These are the activations of a small neural network, seen along a few directions. Each row is one input.
Each table varies a few parts of the input and shows all the possible inputs, shuffled.
Descriptions start from the smaller parts, as in this example, which fits no table here: one of 4 places along a line, together with either a single point or (one of 2 separate values, together with one of 5 places around a ring) or one of 11 places around a ring.
Shared parts are said once, and a part with two or three values counts as separate values.
In the rows, 128 means zero.

Other details of the inputs vary at random and push rows far along two fixed directions, the same in every table; ignore that.

Table:
R1: 102, 131, 112, 164, 113, 96, 130, 159, 139, 156, 105, 98, 118, 184, 121
R2: 120, 91, 107, 157, 122, 109, 118, 123, 122, 164, 116, 107, 122, 207, 120
R3: 114, 112, 108, 163, 125, 103, 117, 166, 140, 144, 140, 92, 135, 188, 137
R4: 128, 111, 107, 106, 144, 134, 115, 116, 118, 136, 160, 115, 107, 72, 110
R5: 115, 124, 117, 161, 108, 104, 129, 152, 167, 163, 115, 105, 133, 182, 124
R6: 153, 143, 154, 120, 130, 149, 136, 116, 90, 94, 107, 164, 140, 124, 146
R7: 105, 124, 119, 170, 110, 102, 129, 152, 162, 158, 114, 105, 134, 181, 126
R8: 77, 88, 108, 83, 156, 94, 94, 65, 163, 174, 155, 64, 73, 14, 57
R9: 149, 142, 157, 121, 130, 152, 130, 115, 97, 95, 111, 167, 148, 124, 146
R10: 147, 171, 147, 136, 115, 145, 143, 141, 107, 112, 108, 159, 138, 99, 141
R11: 151, 149, 134, 127, 129, 157, 140, 144, 114, 98, 144, 156, 148, 106, 150
R12: 147, 136, 129, 107, 135, 147, 131, 131, 130, 109, 154, 139, 134, 91, 134
R13: 112, 102, 145, 98, 148, 127, 116, 81, 135, 115, 132, 124, 119, 92, 113
R14: 147, 146, 146, 116, 133, 150, 141, 118, 83, 93, 103, 167, 132, 127, 142
R15: 144, 170, 149, 138, 115, 147, 138, 139, 114, 113, 111, 162, 147, 98, 141
R16: 121, 110, 100, 143, 119, 109, 129, 157, 160, 151, 151, 104, 131, 193, 133
R17: 110, 114, 98, 157, 128, 102, 126, 168, 129, 142, 133, 91, 118, 192, 133
R18: 155, 155, 133, 128, 131, 150, 138, 150, 97, 99, 136, 149, 138, 106, 151
R19: 158, 138, 154, 111, 126, 160, 137, 111, 112, 99, 116, 171, 146, 128, 145
R20: 94, 79, 132, 59, 161, 111, 105, 52, 164, 138, 154, 97, 93, 65, 85
R21: 138, 153, 131, 123, 112, 140, 145, 132, 146, 135, 122, 153, 136, 115, 131
Description of these inputs: one of 3 separate values, together with either a single point or one of 6 places along a line.
- Changing only the choice among 3 separate values turns R19 into R5. The same change can be made to R2. Which row results? => R8
- List by row number the other rows that have the choice among 3 separate values in common with R4. => R3, R11, R12, R16, R17, R18
- Which other rows does R21 become when the choice among 3 separate values takes its other values? List them by row number. => R16, R20

Table:
R22: 139, 140, 128, 124, 133, 140, 132, 137, 105, 108, 135, 137, 129, 109, 137
R23: 132, 140, 148, 121, 134, 132, 127, 120, 110, 110, 114, 139, 129, 109, 131
R24: 146, 142, 134, 120, 120, 145, 134, 125, 133, 128, 132, 147, 136, 104, 129
R25: 140, 147, 133, 118, 120, 142, 136, 126, 133, 127, 132, 150, 134, 104, 130
R26: 136, 148, 131, 121, 121, 143, 139, 131, 135, 124, 129, 150, 133, 102, 129
R27: 134, 108, 104, 160, 118, 117, 124, 155, 123, 148, 128, 110, 131, 205, 137
R28: 139, 150, 129, 124, 119, 141, 136, 129, 118, 131, 124, 147, 128, 102, 127
R29: 132, 137, 152, 115, 135, 135, 128, 117, 125, 106, 121, 142, 135, 112, 134
R30: 133, 133, 146, 114, 132, 139, 135, 109, 125, 111, 118, 147, 131, 113, 131
R31: 143, 125, 145, 110, 130, 143, 129, 102, 124, 118, 122, 148, 134, 117, 129
R32: 143, 128, 140, 116, 129, 141, 126, 105, 109, 122, 115, 146, 128, 113, 126
R33: 140, 136, 126, 123, 134, 141, 135, 132, 105, 112, 134, 140, 126, 110, 136
R34: 31, 36, 103, 79, 176, 48, 75, 50, 193, 186, 156, 12, 54, 71, 39
R35: 123, 115, 103, 161, 119, 115, 130, 161, 124, 144, 125, 113, 129, 203, 138
R36: 137, 153, 140, 125, 125, 136, 132, 140, 134, 116, 129, 141, 139, 100, 136
R37: 136, 157, 136, 131, 125, 135, 133, 143, 119, 121, 122, 137, 133, 98, 133
R38: 132, 136, 141, 120, 131, 136, 133, 112, 111, 115, 111, 144, 125, 109, 128
R39: 126, 111, 108, 171, 119, 119, 124, 158, 126, 138, 133, 114, 142, 200, 143
R40: 132, 133, 142, 111, 131, 142, 134, 107, 126, 114, 119, 150, 132, 115, 128
R41: 128, 111, 108, 151, 118, 117, 129, 155, 137, 143, 135, 116, 137, 209, 143
R42: 105, 105, 134, 84, 152, 116, 109, 73, 132, 135, 134, 110, 99, 64, 94
R43: 146, 146, 130, 127, 120, 143, 133, 128, 118, 132, 124, 145, 130, 102, 126
R44: 136, 145, 132, 138, 122, 143, 131, 130, 123, 126, 129, 145, 140, 98, 132
R45: 96, 84, 98, 127, 141, 91, 106, 122, 146, 161, 148, 74, 101, 154, 105
R46: 136, 152, 136, 125, 121, 139, 136, 137, 134, 117, 128, 143, 137, 100, 135
R47: 125, 113, 107, 156, 118, 119, 132, 159, 138, 139, 132, 117, 137, 207, 142
R48: 125, 118, 113, 160, 117, 114, 130, 165, 138, 133, 132, 111, 140, 204, 146
R49: 127, 115, 110, 159, 119, 115, 134, 161, 138, 137, 131, 113, 137, 204, 145
R50: 131, 136, 148, 115, 131, 138, 131, 113, 125, 107, 119, 144, 133, 112, 133
R51: 126, 119, 117, 159, 121, 110, 126, 168, 138, 132, 134, 108, 142, 203, 146
R52: 137, 149, 134, 124, 122, 140, 140, 132, 134, 121, 128, 146, 133, 100, 133
R53: 134, 156, 133, 132, 121, 138, 136, 140, 119, 122, 121, 140, 130, 98, 132
R54: 136, 131, 144, 108, 130, 141, 131, 103, 124, 117, 122, 151, 133, 117, 130
R55: 131, 127, 145, 126, 131, 140, 126, 107, 114, 115, 119, 147, 137, 109, 129
R56: 136, 153, 130, 131, 121, 139, 140, 135, 120, 126, 120, 143, 127, 98, 130
R57: 130, 139, 144, 121, 130, 135, 130, 117, 110, 111, 112, 141, 127, 109, 130
R58: 135, 106, 109, 154, 118, 120, 126, 154, 137, 144, 135, 113, 138, 209, 142
R59: 104, 122, 122, 97, 144, 119, 119, 99, 143, 142, 141, 108, 99, 49, 93
R60: 92, 93, 107, 135, 145, 84, 105, 135, 147, 150, 147, 65, 107, 149, 108
- Changing only one part turns R39 into R44. The same change can be made to R33. Which row results? => R56
- What is each input in this table made of? => one of 3 separate values, together with either a single point or (one of 2 separate values, together with one of 6 places along a line)
- Which other rows does R47 become when the choice among 3 separate values takes its other values? List them by row number. => R26, R40
- Which other rows does R33 become when the place on the line of 6 takes its other values? List them by row number. => R22, R27, R35, R45, R60
- Which other rows does R23 become when the choice among 2 separate values takes its other values? List them by row number. => R29
